A small network was trained on made-up records. Each row is its average activation on records with the value named, seen along a few directions.
Values that are neighbours, or in one group, have similar rows; names and order tell nothing.
In the rows, 500 means zero.
Random noise pushes rows far along 7 fixed directions. That doesn't count. These rows show it; they differ only by the noise:
[339 458 544 479 476 505 452 420 508 331 498 531 172 114 447 467 623 456
 424 434 377 421]
[379 447 532 504 478 722 447 597 626 529 497 587 657 320 417 476 663 463
 398 599 588 384]
[504 515 461 498 583 663 447 694 599 609 537 473 850 599 507 474 561 488
 538 715 696 370]
[415 456 795 501 289 623 467 474 490 432 453 660 597 372 513 488 689 425
 434 486 565 352]
[611 483 241 464 519 521 308 331 456 423 449 760 576 292 408 513 270 453
 517 558 425 413]
[650 569 540 447 296 437 474 351 252 519 438 761 567 445 497 514 214 479
 487 617 401 546]
[470 494 428 532 486 524 450 433 501 595 508 539 695 524 490 448 541 532
 436 563 512 547]
[587 533 474 486 526 598 538 642 473 592 485 497 623 528 418 493 344 506
 521 634 509 500]
[540 411 350 513 609 582 318 421 602 330 451 589 527 335 405 498 487 431
 578 389 488 294]


Field TUKEP:
mam: [501 448 295 464 563 460 535 431 508 475 497 582 405 421 508 563 425 529
 449 425 497 517]
pobu: [571 557 486 460 528 365 455 366 567 456 470 517 460 759 687 570 539 486
 609 423 484 571]
fep: [651 530 370 461 538 384 563 442 353 488 481 604 538 600 576 542 275 530
 572 501 533 478]
botu: [551 464 204 522 593 479 403 419 507 623 494 556 662 527 427 477 341 529
 426 601 439 611]
vikog: [456 366 613 609 557 644 524 604 612 426 448 410 594 560 401 479 669 481
 520 299 565 384]
lom: [520 493 785 532 370 466 566 538 432 475 485 351 408 639 514 494 530 490
 547 404 446 578]
ped: [595 369 262 590 598 522 552 380 476 536 432 564 547 543 290 504 309 545
 422 259 342 619]
lugil: [674 517 595 450 362 609 457 498 544 541 449 631 708 632 474 563 338 430
 563 506 544 493]
navor: [379 496 582 537 417 442 508 408 609 498 571 562 501 541 589 539 770 500
 409 354 635 471]
limit: [469 475 288 555 606 562 427 496 735 473 472 446 333 371 341 564 534 551
 507 351 423 637]
TUKEP is arranged as a ring.
Going along TUKEP from lom by way of its neighbour botu, in what order are mam, vikog, ped, limit met? -> vikog, ped, mam, limit
How many steps from neighbour to neighbour lead from fep to lugil, at the fewest? -> 5

Field RONOV:
tevuz: [452 516 507 507 575 620 510 721 551 548 499 354 538 462 450 455 554 519
 530 610 543 485]
gebe: [591 524 575 508 380 517 491 455 509 568 490 633 730 669 545 557 481 482
 490 485 609 496]
mov: [491 611 773 398 496 412 548 667 463 292 550 346 135 390 605 557 550 421
 659 567 524 352]
natu: [338 398 392 511 576 646 386 547 615 470 516 529 549 305 452 485 696 494
 456 526 547 403]
vul: [711 560 687 446 340 434 458 402 352 394 449 721 710 712 669 573 399 423
 672 443 642 318]
ber: [465 624 390 355 554 581 523 707 549 558 571 513 346 274 485 547 382 471
 459 801 526 504]
siki: [642 547 493 536 537 211 449 250 427 425 523 393 439 791 643 467 438 514
 649 284 415 545]
nive: [488 556 352 510 585 498 518 488 602 595 496 414 460 539 453 465 471 545
 454 532 417 683]
fud: [352 536 545 417 468 609 455 687 603 521 577 666 642 359 609 571 703 436
 410 826 785 278]
zap: [516 459 528 539 530 515 461 543 531 377 473 414 222 361 395 531 442 488
 593 391 385 465]
subit: [408 416 355 538 643 417 499 420 435 542 554 345 564 548 558 374 531 541
 465 579 469 517]
muti: [506 471 445 488 517 478 465 481 491 418 520 641 474 439 522 539 505 476
 518 441 567 330]
tem: [517 468 646 483 418 501 432 448 369 418 468 560 713 521 607 454 542 436
 563 573 603 337]
RONOV is arranged as a line.
Going along RONOV from muti by way of its neighbour fud, in what order are natu, vul, siki, zap met? -> vul, siki, zap, natu
Name the neighbours of subit, in listed order. -> tem
How many steps from neighbour to neighbour lead from ber to tevuz, at the fewest? -> 5

Field BEZ:
nef: [563 611 210 486 396 323 372 152 340 575 558 901 644 430 541 521 288 542
 429 692 478 596]
bok: [451 646 384 411 580 317 339 487 543 535 616 375 497 631 765 496 599 500
 585 758 588 529]
biles: [440 537 318 503 448 563 543 472 558 751 499 541 519 335 327 477 358 571
 267 683 361 837]
riku: [436 531 712 456 442 620 466 723 432 550 545 482 802 551 640 428 647 441
 516 811 722 279]
mapov: [317 405 254 549 633 550 408 463 568 532 573 439 552 369 469 424 677 560
 406 529 501 498]
tetok: [705 474 450 414 518 686 518 633 565 457 371 730 667 469 442 619 292 421
 543 461 603 324]
bagup: [711 542 459 505 499 523 398 468 461 531 444 520 776 676 486 477 289 482
 657 549 504 501]
tuviv: [468 421 742 624 336 294 546 188 486 427 507 473 473 848 625 544 763 543
 532  72 497 597]
nunav: [430 399 378 549 587 609 451 522 572 521 493 575 747 473 461 470 633 499
 415 504 622 374]
BEZ is arranged as 3 separate groups.
List the group mates of biles, in the order listed. -> bok, bagup
List the group mates of tuviv, in the order listed. -> nef, tetok
